These are the activations of a small neural network, seen along a few directions. Each row is one input.
Each table varies a few parts of the input and shows all the possible inputs, shuffled.
Descriptions start from the smaller parts, as in this example, which fits no table here: one of 8 places around a ring, together with either a single point or one of 11 places around a ring or (one of 3 separate values, together with one of 4 places along a line).
Shared parts are said once, and a part with two or three values counts as separate values.
(in the rows, 128 means zero)

Other details of the inputs vary at random and push rows far along two fixed directions, the same in every table; ignore that.

A family of inputs:
row 1: [133 168  57 156 140  63 145 136 104 103 109]
row 2: [178 122 152  99 100 161 184 159  71  83 143]
row 3: [159 122 149  74  96 166 141 159  69  80 151]
row 4: [120 101 213  77 117 190 143 142 150 165 153]
row 5: [143 120  49 156 141  84 157 115  98 103 107]
row 6: [134 123 219 118 105 201 104 137 152 160 171]
row 7: [125 149 212 107  91 188 117 146 178 158 140]
row 8: [119 160  54 127 157  71 113 129  99  79 106]
row 9: [150 132  62 167 128  74 131 116  92 113 115]
row 10: [161 118 155 108 108 169 113 154  55  60 144]
row 11: [172 143 146 124  93 148 170 165  79  55 105]
row 12: [103 122 210  90 113 180 104 147 172 132 125]
row 13: [ 94 133 135 137 173 104 133 121 196 159 115]
row 14: [152 151  55 158 127  87 111 105  94 118 126]
row 15: [137 186  49 148 137  74 125 127 104 106 117]
row 16: [ 94 100 137 162 165 119 119  91 176 157 131]
row 17: [188 115 163 103 104 170 136 165  55  82 125]
row 18: [126 126  59 162 149  88 124 100  69  89 113]
row 19: [ 76 128 135 135 145 113 118 103 183 159  97]
row 20: [ 84 102 113 118 153 121  95 104 175 166 128]
row 21: [188 142 146 106  78 180 139 166  79 108 152]
row 22: [177 128 162 136  87 164 146 162  59  81 148]
row 23: [153 120  62 163 148  78 139 110  93  95 105]
row 24: [ 96 135 111 128 132 116 119  94 179 190 156]
row 25: [ 93 101 126 126 162 115  77  99 171 160 126]
row 26: [118 129 215 118  95 172 136 153 178 156 128]
row 27: [ 91 100 118 129 154 121 119 103 171 181 118]
row 28: [ 90 117 121 135 135 104 140 103 177 188 145]
row 29: [100 110 119 148 135 111 127 111 181 189 131]
row 30: [ 83 137 134 124 171 106 116 119 181 165 110]
Each input here is: one of 5 places along a line, together with either one of 2 separate values or one of 4 places along a line.
Q: The inputs of row 19 and row 7 match in every part but the place on the line of 5. If row 27 is changed in the same way as row 19 into row 7, which row does it become?
A: row 21
Q: Start at row 8 and move only the place on the line of 5, one step at a time. The first step leads to row 30. Which rows follow, in order?
A: row 13, row 1, row 15
Q: Change only the choice among 2 separate values in row 8. List by row number the other rows that result.
A: row 12
Q: Change only the place on the line of 4 in row 4. List by row number the other rows that result.
A: row 17, row 18, row 27

A family of inputs:
row 31: [133 107 126 127 126 130 128 119  97 119 124]
row 32: [145 125 116 121 127 128 117 126 110 119 138]
row 33: [139 124 117 123 117 132 120 119 110 116 137]
row 34: [138 108 123 129 139 132 129 127 102 116 128]
row 35: [132 108 122 130 129 136 131 120 101 114 127]
row 36: [139 110 120 131 138 133 129 129 109 110 134]
row 37: [127 152 121 110 123 128 147 136 125 110 116]
row 38: [133 142 123 120 126 117 139 149 124 111 114]
row 39: [126 142 122 121 116 121 142 141 124 109 113]
row 40: [144 116 121 127 132 128 122 127 113 110 136]
row 41: [137 116 120 129 122 132 125 119 112 108 136]
row 42: [141 145 123 139 112 130 125 133 124 114 107]
row 43: [147 145 123 138 123 127 122 142 124 116 108]
row 44: [139 107 126 125 137 126 126 125  97 121 125]
row 45: [153 144 118 137 114 119 160 143 124 137 131]
row 46: [ 84 117 200 116 125 152 116 131 202 180 135]
row 47: [131 155 131 141 121 125 135 130 116 110 131]
row 48: [ 98  85 212 111 135 186 112 122 194 178 152]
row 49: [131 130 112 121 113 136 115 126 101 127 143]
row 50: [145 143 118 139 102 124 163 134 123 133 131]
row 51: [103 106 201  99 131 179  94 131 186 199 161]
row 52: [ 38 149  14 169 208  16 110  54 219 189  92]
row 53: [137 155 132 139 132 122 133 138 117 113 132]
row 54: [131 139 130 128 123 115 133 148 119 113 121]
Q: What do these inputs look like to the network?
A: one of 2 separate values, together with either a single point or one of 5 places along a line or one of 6 places along a line
Q: The inputs of row 36 and row 48 match in every part but the choice among 2 separate values. If row 54 is changed in the same way as row 36 into row 48, which row does it become?
A: row 46
Q: Change only the choice among 2 separate values in row 33. List by row number the other rows that result.
A: row 32
Q: Change only the choice among 2 separate values in row 31. List by row number the other rows that result.
A: row 44

A family of inputs:
row 55: [169 162 138 125  95 142 149 164  83  78 123]
row 56: [124 100 187 107 121 171 121 133 147 154 152]
row 57: [ 90 105 120 144 162 106 101 100 165 153 114]
row 58: [ 97 111 109 142 149 110 103  94 165 167 131]
row 59: [ 90 103 120 143 163 106 109  98 166 154 113]
row 60: [ 90 142 117 147 140 102 127 108 183 161 115]
row 61: [170 158 134 111  95 140 161 169  81  83 122]
row 62: [164 125 130 121 110 148 133 145  69  91 142]
row 63: [131  95 210 107 130 178 126 146 150 139 135]
row 64: [ 98 111 108 140 150 110 108  93 166 167 131]
row 65: [166 129 141  93 107 159 138 163  54  56 124]
row 66: [170 156 135 118  98 140 165 167  83  81 122]
row 67: [166 122 130 119 103 151 136 146  66  90 137]
row 68: [ 83 112 115 127 167 107 109 100 168 149 119]
row 69: [100 110 109 142 153 109 112  94 167 167 132]
row 70: [131 163  38 157 138  59 153 118 104 101 102]
row 71: [126 100 188 111 124 171 125 133 147 156 151]
row 72: [129 162  39 167 134  62 151 113 103  94 100]
row 73: [163 121 128 118 106 147 141 144  67  91 139]
row 74: [167 131 141  94 105 159 130 165  53  54 125]
row 75: [129 106 189 112 122 175 115 134 144 154 151]
row 76: [129 129  48 154 138  81 125 103  84 105 122]
row 77: [119 112 207  89 131 183 105 147 151 134 141]
row 78: [171 126 131 120 105 152 133 147  68  89 139]
row 79: [126 133 199 100 114 170 131 159 170 158 136]
row 80: [170 121 129 117 102 151 141 146  66  89 135]
row 81: [171 129 130 118 107 151 129 148  73  89 140]
row 82: [129 129 197 103 118 168 142 158 171 157 136]
row 83: [131 162  37 163 135  61 151 116 101  95 101]
row 84: [ 99 115 111 144 153 111 102  94 165 166 134]
row 85: [124 136 203 103 110 170 139 154 170 153 134]
row 86: [ 95 149 116 141 148  97 122 114 182 166 119]
row 87: [131 103 188 107 118 176 119 134 148 154 148]
row 88: [ 94 139 111 136 147  99 129 115 182 168 116]
row 89: [124 138 204 104 109 169 132 155 170 154 135]
row 90: [ 95 111 111 143 154 108 105  94 162 165 138]
row 91: [129 100 189 110 122 174 127 133 146 155 149]
row 92: [ 95 105 111 142 155 107 116  94 163 166 136]
row 93: [130 170  36 164 136  60 138 115 100  94 102]
row 94: [132 128  47 154 137  82 132 101  82 104 119]
row 95: [ 92 144 115 145 141 101 120 111 182 162 116]
row 96: [ 94 149 118 144 147  99 121 111 182 163 118]
row 97: [171 120 128 120 106 148 145 145  68  89 136]
row 98: [100 108 110 143 153 109 114  93 166 167 132]
row 99: [ 93 108 110 141 150 108 106  94 162 166 136]
row 100: [129 103 188 109 117 176 115 134 147 155 148]
row 101: [169 160 134 112  94 138 154 170  81  83 122]
row 102: [130 106 187 107 118 175 112 135 151 154 149]
row 103: [ 90 144 117 148 139 101 120 109 182 160 115]
row 104: [136 132  52 159 151  76 121 112  77  80 104]
row 105: [132 168  34 156 141  59 139 120  99 100 104]
row 106: [171 157 133 117  91 143 159 168  77  75 120]
Q: What do these inputs look like to the network?
A: one of 4 places along a line, together with either one of 2 separate values or one of 5 places along a line or one of 6 places along a line
Q: The inputs of row 95 and row 106 match in every part but the place on the line of 4. If row 67 is changed in the same way as row 95 into row 106, which row does it become?
A: row 94
Q: The inputs of row 60 and row 103 match in every part but the place on the line of 4. If row 64 is changed in the same way as row 60 into row 103, which row does it become?
A: row 102
Q: Start at row 62 and move only the place on the line of 4, one step at a time. The first step leads to row 76. Which rows follow, in order?
A: row 73, row 71
Q: Change only the place on the line of 4 in row 86. List by row number the other rows that result.
A: row 61, row 70, row 101
Q: Change only the choice among 2 separate values in row 77. List by row number the other rows that result.
A: row 104
